Each row below holds a small network's activations on one input, seen along a few directions.
In each table, some parts of the input vary, and every possible input appears once, in random order.
A made-up example of a description, with smaller parts first: values(3) and (point or line(9) or (line(4) and ring(8))).
Shared parts are said once, and a part with two or three values counts as separate values.
In the rows, 128 means zero.

Other details of the inputs shift rows strongly along three fixed directions, in all tables alike. That doesn't count.

Table:
x1: [141  90 148 109  99 180 169  97 153  73 109 157 120]
x2: [147 127 122 121 105 141 140 124 139 119 111 155  76]
x3: [142  87 139 119  90 192 159 104 129  80 125 136 150]
x4: [143 111 117 139 116 165 135 112 142 122 140 138 111]
x5: [119  95 133 136 104 152 147 118 136 117 147 138 123]
x6: [119 110 123 170 130 161 110 116 124 133 168 103 155]
x7: [129 134 166 108 126 131 126 127 107  92  89 111 187]
x8: [111 109 127 163 146 154 119 106 133 126 175 107 152]
x9: [115 127 106 162 162 120 108 123 135 168 175 108 132]
x10: [133 103 124 139 103 162 137 121 133 119 142 138 122]
x11: [137 173 144 104 147  82 110 146 119 133  76 130 119]
x12: [144  83 143 103  71 182 163 114 134  81 114 155 127]
x13: [140 125 127 116 128 140 129 125 122 123 122 123 137]
x14: [112 100 119 155 137 152 128 112 126 134 177 105 165]
x15: [116 110 127 172 126 158 110 118 127 134 171 109 155]
x16: [125 162 151 127 166  92  91 143 113 147  98  97 169]
x17: [135 144 107  86 123  86 141 146 129 145 111 158  55]
x18: [125 159 145  91 151  74 122 148 117 137  84 127 119]
x19: [116 148 120 127 140  92 121 139 122 143 131 129 105]
x20: [126 119 134 115 136 132 137 120 129 118 126 126 136]
x21: [137 117 140  91 106 133 160 122 134  98  98 155  94]
x22: [126 132  95 131 140 112 129 131 134 159 155 136  79]
x23: [121 158 143  94 141  72 125 151 113 136  85 128 122]
x24: [136 134  91 132 127 117 116 138 125 161 154 135  77]
x25: [115 148 145 110 168  78 105 141 112 148 112  99 178]
x26: [136 172  97 205 145 161 128 116 172 115 157 128 175]
x27: [122 141 108 148 142 112 119 126 145 151 148 141  73]
x28: [142  88 149 113  72 183 163 113 135  80 109 155 123]
x29: [147  94 139 109  81 186 164 107 134  73 109 152 123]
x30: [148 159 110 106 124  98 128 144 135 144  94 160  53]
x31: [140 162 135  90 141  79 114 151 114 142  82 128 125]
x32: [127 133 161 114 146 123 112 129 104 114 103  93 201]
x33: [160 180  93 181 114 170 141 123 174 100 122 156 130]
x34: [110 116 165 104 139 109 124 135 108 119 114  99 212]
x35: [113 155 155 123 174  82 101 139 119 145 104  98 172]
x36: [123 135 106 144 138 110 124 129 141 157 149 139  75]
x37: [126 110 115 163 140 161 112 113 127 136 172 106 150]
x38: [143 150 101  93 107  91 134 153 118 146 106 157  58]
x39: [134 127 137 126 128 142 123 125 125 119 117 123 131]
x40: [114 108 136 141 121 138 132 125 135 130 144 128 129]
x41: [126 150 120 104 116  83 139 150 133 142 106 165  53]
x42: [142 125 117 116  94 138 145 131 128 117 116 154  80]
x43: [119 130 170 122 137 122 110 137 108 119 100  97 205]
x44: [122 118 133 118 126 129 140 124 125 117 127 127 139]
x45: [118 126 103 164 140 124 102 137 120 173 176 108 136]
x46: [103 105  72 191 143 135 106 121 132 183 234 108 107]
x47: [125 125 166  86 119 115 148 130 113  93  81 125 167]
x48: [133 146 100 146 133 120 113 133 130 152 148 136  72]
x49: [113 119 165 108 142 115 128 132 111 119 110 100 212]
x50: [105 121 109 164 148 114 110 133 128 169 180 111 134]
Each input here is: values(2) and (point or (line(4) and line(6))).
Changing only the values(2) part turns x21 into x32. The same change can be made to x44. Which row results?
Answer: x29
Changing only the values(2) part turns x22 into x13. The same change can be made to x26. Which row results?
Answer: x33
Which other rows does x50 become when the line(4) part takes its other values? List them by row number.
Answer: x1, x20, x44
Which other rows does x38 become when the line(6) part takes its other values? List them by row number.
Answer: x3, x6, x7, x29, x42
